A small network was trained on invented records. Each row is its activation on one of them, seen along a few directions.
After each row come some of the record's fields: P, J, G, Y, D, K, Z, T.
A field that a record lacks is left out.
In the rows, zero is written as 128.
[112 180  97 137 203  43 115 133 130  51 177 149  95 119  52 102 163 189
  82 146 183 141] -> {P: p2, J: j1, G: g2, Y: y3}
[ 93 183  94 133 155  15 116 133  95  93 178 118 103  67 133 135 171 202
  88 217 178 128] -> {P: p2, J: j2, G: g1, Y: y5}
[134 197 122 145 132 126 125 106 143  94 164 131 159  47 137 124 164 144
  99 218 124 110] -> {P: p2, J: j2, G: g1, Y: y2}
[144 182 148 131 126 149 107 141 132 112  73 105  47  76 128 158 140 137
 190  97  49 234] -> {P: p2, J: j1, G: g1, Y: y3}
[143 136  72 164 177 143 106 176 118 136 136 130 131 148 126 139 106  97
 181 169 139 154] -> {P: p1, J: j1, G: g2, Y: y5}
[136 118 111 107 129  85 158 110 139 132 145  84 235 145 199 143 116 113
 143 120  93 124] -> {P: p1, J: j2, G: g1, Y: y1}
[114 185 163 129  77  55 205 157 178  96 141  43 101 113 172 190 170 115
 177 109  75 188] -> {P: p2, J: j2, G: g1, Y: y1}
[155 208 154 112 151 151 130 108 129 151 105 140 126 194 136  39 186 158
 114 132 186  88] -> {P: p1, J: j2, G: g2, Y: y3, D: d1, K: k2, Z: z8, T: t1}
[141 115  83 173 140 182  94 147 137 115  98 108 142 190 169 136 138 137
 119 136 142 163] -> {P: p1, J: j2, G: g2, Y: y3}
[162 114 143 156  50 103 177 142 100 170 158 147 143  91 130  83 102 125
 101 147 101 121] -> {P: p3, J: j2, G: g1, Y: y4, D: d2, K: k1, Z: z7, T: t2}
[165 104 132  76 122  99 115 147 117 122 151 123 167  81 130 193  79 122
 137 140  64 131] -> {P: p3, J: j1, G: g1, Y: y2}
[157  97 136 149 127 130 134 127 134  73  60 105 193 175 138 129 117 147
 150 113 158 135] -> {P: p1, J: j2, G: g1, Y: y3}
[121  84 162 144 198 144 109 224 127 134  81  89  61  88 157 157 133 183
 100  49  89 180] -> {P: p2, J: j1, G: g1, Y: y3}
[151  66 121 143 180  79  77  74 131 153 185  92 129  87 120 170 193  80
  85 141 118  69] -> {P: p2, J: j1, G: g2, Y: y2}
[119  90 130 107  76 157 161 120 118 159 118 145  84 157 161 112 118 148
  95 107  84  88] -> {P: p3, J: j2, G: g1, Y: y4, D: d1, K: k1, Z: z3, T: t1}
[158 106 122  85 149 148  86 156 131 102 130 101 177 183 117 165 148  94
 123 110 124 148] -> {P: p1, J: j1, G: g2, Y: y2}
[132 149 172 125  73 131 155 115 142 146 159 108  99 143 139 138  69 134
 129 106 185  58] -> {P: p3, J: j2, G: g1, Y: y1, D: d1, K: k1, Z: z2, T: t2}
[176  77 145  95 116 130 115 139 155 159  98 173  99 111  73  91 151  90
  95 117 173 132] -> {P: p3, J: j1, G: g2, Y: y3, D: d2, K: k1, Z: z4, T: t1}
[138 154 125 115 168 123  97 176  78 103 141 108 169 156  83 148 119  93
 174 158 134 155] -> {P: p1, J: j1, G: g2, Y: y5}
[141 129 111 192  97 128 108 147 139  89 102 131 197 102 120 138 139 150
 140 134 123 143] -> {P: p2, J: j2, G: g1, Y: y3}
[144 103  86 196 186 137 116 148 143 118 115 133 155 165 128 103 126  98
 168 111 135 146] -> {P: p1, J: j1, G: g2, Y: y3}
[126  76 116 169 116 140 156 108 190 167 101 161  98 121 134  75 109 126
 137 124 179 107] -> {P: p3, J: j2, G: g2, Y: y3, D: d2, K: k1, Z: z4, T: t1}
[211 166  93 193 180 117 111 100  71 110 184 102 149 104 127 153 144 119
 130 174 186 123] -> {P: p1, J: j2, G: g2, Y: y5}
[ 91 156 132  92 169 189 133 116 157 149  74 145  91 201 126  85 151 119
  91 139 170 156] -> {P: p1, J: j1, G: g2, Y: y3, D: d1, K: k2, Z: z6, T: t1}
[128 129  95 174  95 134 154 152  90 207 163 151  93 104 145  99  80 115
 157 154 140 129] -> {P: p3, J: j2, G: g2, Y: y5, D: d2, K: k1, Z: z7, T: t2}
[100 169 115 131 147 143 163 133 131 154 115 153  98 121 142  82  85  95
 130 211 178 150] -> {P: p1, J: j2, G: g2, Y: y5, D: d2, K: k2, Z: z1, T: t2}
[100 135 119 153  79 109 137 141 127  74 136 102 202  99 143 165 154 117
 141 128 103 106] -> {P: p2, J: j2, G: g1, Y: y1}
[176  76 117 111 123 133  79 163 165 134 166 116 161 129  80 169 131  96
 137 118 126 134] -> {P: p3, J: j1, G: g2, Y: y2}
[ 97  93 120 101 116 133 186 135 140 154 103 182  96 114 141  74 114 140
 119 175  68 119] -> {P: p3, J: j2, G: g1, Y: y4, D: d2, K: k2, Z: z5, T: t1}
[ 84 162 131  87 151 128 139 132 106 141  98 192  64  70 126 124  95  88
 128 143 135 110] -> {P: p2, J: j1, G: g1, Y: y5, D: d2, K: k2, Z: z1, T: t2}
[107  93 155  71 132 125 176 146 142 170 135 163 127 123  49  76 156 122
 114 154  90 122] -> {P: p3, J: j1, G: g2, Y: y4, D: d2, K: k2, Z: z5, T: t1}
[124 137  83 165 178 130  92 168 104 135 153 120 144 150 135 131 112  90
 182 167 130 148] -> {P: p1, J: j1, G: g2, Y: y5}
[123 177 157 141 132 117 179 121 111 161 142 117 141 184 159  90 109  96
 155  77 208  75] -> {P: p1, J: j2, G: g2, Y: y1, D: d1, K: k1, Z: z2, T: t2}
[163 150 162 155  63 163 138 112 147 126 125 139 105 137 122 114  96 159
  78 101 191 108] -> {P: p3, J: j2, G: g1, Y: y3, D: d1, K: k1, Z: z2, T: t2}
[122 111 109 164 156 102  60 145  97 133 102 109 155 109  72 180 168  83
 161 111 145 119] -> {P: p2, J: j1, G: g2, Y: y5}
[ 93 177 140 121 198 137 139  99 137  72 131 169 102  79 113 130 112 139
  99 160  58 112] -> {P: p2, J: j1, G: g1, Y: y4}
[143  92 133  73 157 120 102 146 111 124 146  84 177 184 133 171 136  76
 126 133 103 140] -> {P: p1, J: j1, G: g2, Y: y2}
[166 117 146 130  93 113 156 159  97 169 186 164 122 104  82  72 124  87
 112 120  96 121] -> {P: p3, J: j1, G: g2, Y: y4, D: d2, K: k1, Z: z7, T: t2}
[125  79 106 116 127 160 127 127 186 190 152 153  92 123 132  99 128  77
 102 133 166 125] -> {P: p3, J: j1, G: g2, Y: y2, D: d2, K: k1, Z: z4, T: t1}
[197 138 118 140 160 124  81 176 114  89 117 143 173 132  87 120 153  97
 137 141 114 178] -> {P: p1, J: j1, G: g2, Y: y3}
[115 149 130 140 101 148 149 116 160 156 170 110  71 156 150 124  57 119
 142 121 181  70] -> {P: p3, J: j2, G: g2, Y: y1, D: d1, K: k1, Z: z2, T: t2}
[144 128 136 109 162 110 107 163 100 131 172 101 181 141 115 153 124  63
 125 165  90 152] -> {P: p1, J: j1, G: g2, Y: y2}
[168  58  93 129 159 111 101  78 165 120 116 143 111 105 222 133 148  82
  88 154 147  97] -> {P: p1, J: j2, G: g1, Y: y2}
[ 86 100 110 176 124 146 109 133 131  70  70 135 119 140 150 148 123 138
 146  83 114 105] -> {P: p2, J: j2, G: g1, Y: y3}
[ 84 163  97 187 143 171  93 164 140 105 131 140 130 135  84 140 133 139
 142 121  99 157] -> {P: p2, J: j1, G: g2, Y: y3}
[141 199 126  91 213 112 157  94  90 108 185  71 144 179 129 151 116 113
 157 154 131  65] -> {P: p1, J: j1, G: g2, Y: y1}
[129 180 143 115 152 145 123  93 186  84 162 136 143  74 102 144 100 176
  95 220 147 124] -> {P: p3, J: j2, G: g1, Y: y2}
[155  71 109 132 110 144  85 149 176 138 166  97 183 116 100 179 127 126
 131 129 141 140] -> {P: p3, J: j2, G: g2, Y: y2}
[114 110 129  94 117 140  87 122 109 101  86 122 170 103 140 208 140 120
  97  71 108 121] -> {P: p2, J: j1, G: g1, Y: y2}
[166 106  78 120 184 125 105 158  91 134  82 156 126 117 164 175 107  92
 168 119 119 141] -> {P: p1, J: j1, G: g1, Y: y5}
[154 193 199  89 101 126 147  96 137 132  49 121  41  29 119  96 159 104
 135 120 117 223] -> {P: p2, J: j1, G: g1, Y: y3, D: d2, K: k2, Z: z1, T: t2}
[115 174  83 185 157  46  85 147 130 175 119  75  67 126 100 154 137 151
 184 125 117 219] -> {P: p2, J: j1, G: g2, Y: y5}
[138 105 147  43  85 145 147 135  97 202 153  98 111 168  92 144 129 106
 107 100 120 105] -> {P: p3, J: j1, G: g2, Y: y2, D: d1, K: k1, Z: z3, T: t1}
[129  90 136 120  90 104 181  88 205 156 125 153 168 103 151  81 125 129
  96  91 177 111] -> {P: p3, J: j2, G: g1, Y: y1, D: d2, K: k1, Z: z4, T: t1}
[152 131 103 138  71 139 146 154 112 178 159 175  88  79 161 111  78 115
 121 135 103 127] -> {P: p3, J: j2, G: g1, Y: y2, D: d2, K: k1, Z: z7, T: t2}

Which values does each new row have?
[118 102 144  86  84 123 167 149 108 182  79 156 128  98 107 108 142 153
 147 207 148 113] -> {P: p3, J: j2, G: g1, Y: y5, D: d2, K: k2, Z: z5, T: t1}
[ 99  85 109 115 151 162  87 137 158 162 174  95 133 175 128 177  90 124
 130 133  99 125] -> {P: p3, J: j1, G: g2, Y: y2}
[168  84 146  85 147 127 134 139 106  95  92 123 186 163 146 158 124 125
 112 106  81 137] -> {P: p1, J: j1, G: g1, Y: y4}
[147  65 139 126 100 142 128 136 158 105 128  97 185 166 124 167 112 170
 123 140  99 119] -> {P: p3, J: j2, G: g1, Y: y4}
[135 147 173  89  48 133 126  99 129 157 155 101 107 135 146 153  80 124
  62 136 147  87] -> {P: p3, J: j2, G: g1, Y: y2, D: d1, K: k1, Z: z2, T: t2}
[134 101 114  84 144 127 166 117 172 145 127 199 108  98 169  93 100 116
 108  54 118 100] -> {P: p3, J: j1, G: g1, Y: y1, D: d2, K: k1, Z: z4, T: t1}
[138 182 123 122 156 140 115  96  91 101 195  81 128 117  95 186 167 103
 102 170  78  77] -> {P: p2, J: j1, G: g2, Y: y2}
[147 130 112 102 109 115  98 146 111  86 120 144 172  61 133 190 126 107
 116 101  99 137] -> {P: p2, J: j1, G: g1, Y: y2}
[159 110 137 170  65 121 172 132 103 182 174 142 146  89 119  82  91 133
  99 149 102 124] -> {P: p3, J: j2, G: g1, Y: y4, D: d2, K: k1, Z: z7, T: t2}
[130 141 131 115  98 121 163 158 126  76 157 113 208 157 155 148 137 135
 166 157 109 127] -> {P: p1, J: j2, G: g1, Y: y1}
[121  78 116 105 128 132 132 114 176 213 153 135  88 127 137 120 108  61
 102 150 141 107] -> {P: p3, J: j1, G: g2, Y: y2, D: d2, K: k1, Z: z4, T: t1}
[125 159  87 179 135 169 123 157 141  88 125 131 158 164 149 117 113 143
 136 160 129 180] -> {P: p1, J: j2, G: g2, Y: y3}
[176 145 162 155  70 162 146 112 145 127 125 135 105 144 126 110  85 153
  84 104 191 115] -> {P: p3, J: j2, G: g1, Y: y3, D: d1, K: k1, Z: z2, T: t2}
[161  81  78 111 165 121  97 155 111 140  97 177 109  93 128 191  94 129
 169 114 118 127] -> {P: p3, J: j1, G: g1, Y: y5}
[154  81 126 102  75 143 109 130 161 109 121 104 173 149 136 195 106 151
 119 132 142 127] -> {P: p3, J: j2, G: g1, Y: y2}
[168 150 169 133  99 165 124 130 137 124 146 148  83 155  73 109 113 118
  88  75 181 109] -> {P: p3, J: j1, G: g2, Y: y3, D: d1, K: k1, Z: z2, T: t2}
